A small network was shown many inputs. Here are its activations along a few directions, one row for each input.
In each table, some parts of the input vary, and every possible input appears once, in random order.
A made-up example of a description, with smaller parts first: one of 4 places along a line, together with either a single point or one of 11 places around a ring or (one of 3 separate values, together with one of 8 places around a ring).
Shared parts are said once, and a part with two or three values counts as separate values.
In the rows, 128 means zero.

Table:
x1: [ 97 139 123 118 142  66 149 200 160 144  76 107]
x2: [147 132  94 133 156 120 173 112 152 162  86 175]
x3: [ 75 152 130 134  54 100 148 178 106 159 168 128]
x4: [105 149  93 106 129  64 140 202 106 116 135  96]
x5: [120 133 136 185 186 156 101  93  61  83 172 128]
x6: [105 136 162 184 203 158 103  83 118 104 117 150]
x7: [196  94 167 109  91 195  23 100 226 118 115 105]
x8: [160 134  66 131 141 116 171 116  93 145 144 155]
x9: [ 64 138 153 137  72 111 157 183 159 177 107 154]
x10: [131 115 117  95 132 124 175  84  66  93 144 125]
x11: [208  83 146 114  79 188  23 106 173 107 187  75]
x12: [129 133 149  90 151 138 174  79 114 130  84 137]
What is each input in this table made of?
> one of 2 separate values, together with either a single point or one of 5 places along a line
Change only the choice among 2 separate values in x12. List by row number the other rows that result.
> x10

Table:
x13: [148 115 128 128  87 162  42 137 165 103 171  89]
x14: [ 82 155  79 137 108  65 219 183 115 175 121 158]
x15: [177 101 155 106 114 180  78  95 204 132 125 112]
x16: [167 141  78 134 229 102 188  69  22  74 145 138]
x17: [ 70 158 118 103 137  75 183 189 123 163  69 140]
x18: [203 110 156 107 106 178  84  85 207 135  95 134]
x19: [123 121 144 153 160 191 155  29  26  97 159 150]
x20: [ 53 165 138 128 113  65 181 192 106 141 116 124]
x21: [173 109 126 126  79 161  34 166 119 120 185  78]
x22: [ 73 164 102 132  96  58 191 192 104 168 147 153]
x23: [167 105 141 112 101 160  61 100 184 131 134  98]
x24: [ 64 141  93 107 134  60 210 173 130 154  77 161]
x25: [142 121 176 193 238 177 106  64 106  94  91 158]
x26: [152  86 158 125  91 157  59 118 183 104 156 100]
What is each input in this table made of?
> either one of 3 separate values or one of 5 places around a ring or one of 6 places along a line

Table:
x27: [108 140 135 148 164 128 148 113 111 130 109 150]
x28: [208  90 150 115 109 199  43  75 176 107 148 101]
x29: [181  95 168 140 118 202  23  86 174 101 150 100]
x30: [135 131 104 118 136 115 156 120  88 118 142 127]
x31: [ 90 140 136 134 112 106 132 170 138 145 120 129]
x32: [100 140 140 141 145 117 141 140 144 142  95 148]
x33: [109 140 123 149 148 126 139 128  84 120 144 130]
x34: [134 130 114 119 152 118 170 106 119 127 109 147]
x35: [114 131 116 105 100  97 152 161 143 146 118 124]
x36: [128 129 105 113 103 105 145 148 108 129 151 117]
x37: [103 138 125 143 115 114 125 157 102 127 154 121]
x38: [126 131 119 111 134 108 161 133 150 143  95 142]
Changing only one part turns x28 into x29. The same change can be made to x36. Which row results?
> x37
What is each input in this table made of?
> one of 2 separate values, together with either a single point or one of 5 places around a ring
Change only the place on the ring of 5 in x32. List by row number the other rows that result.
> x27, x31, x33, x37
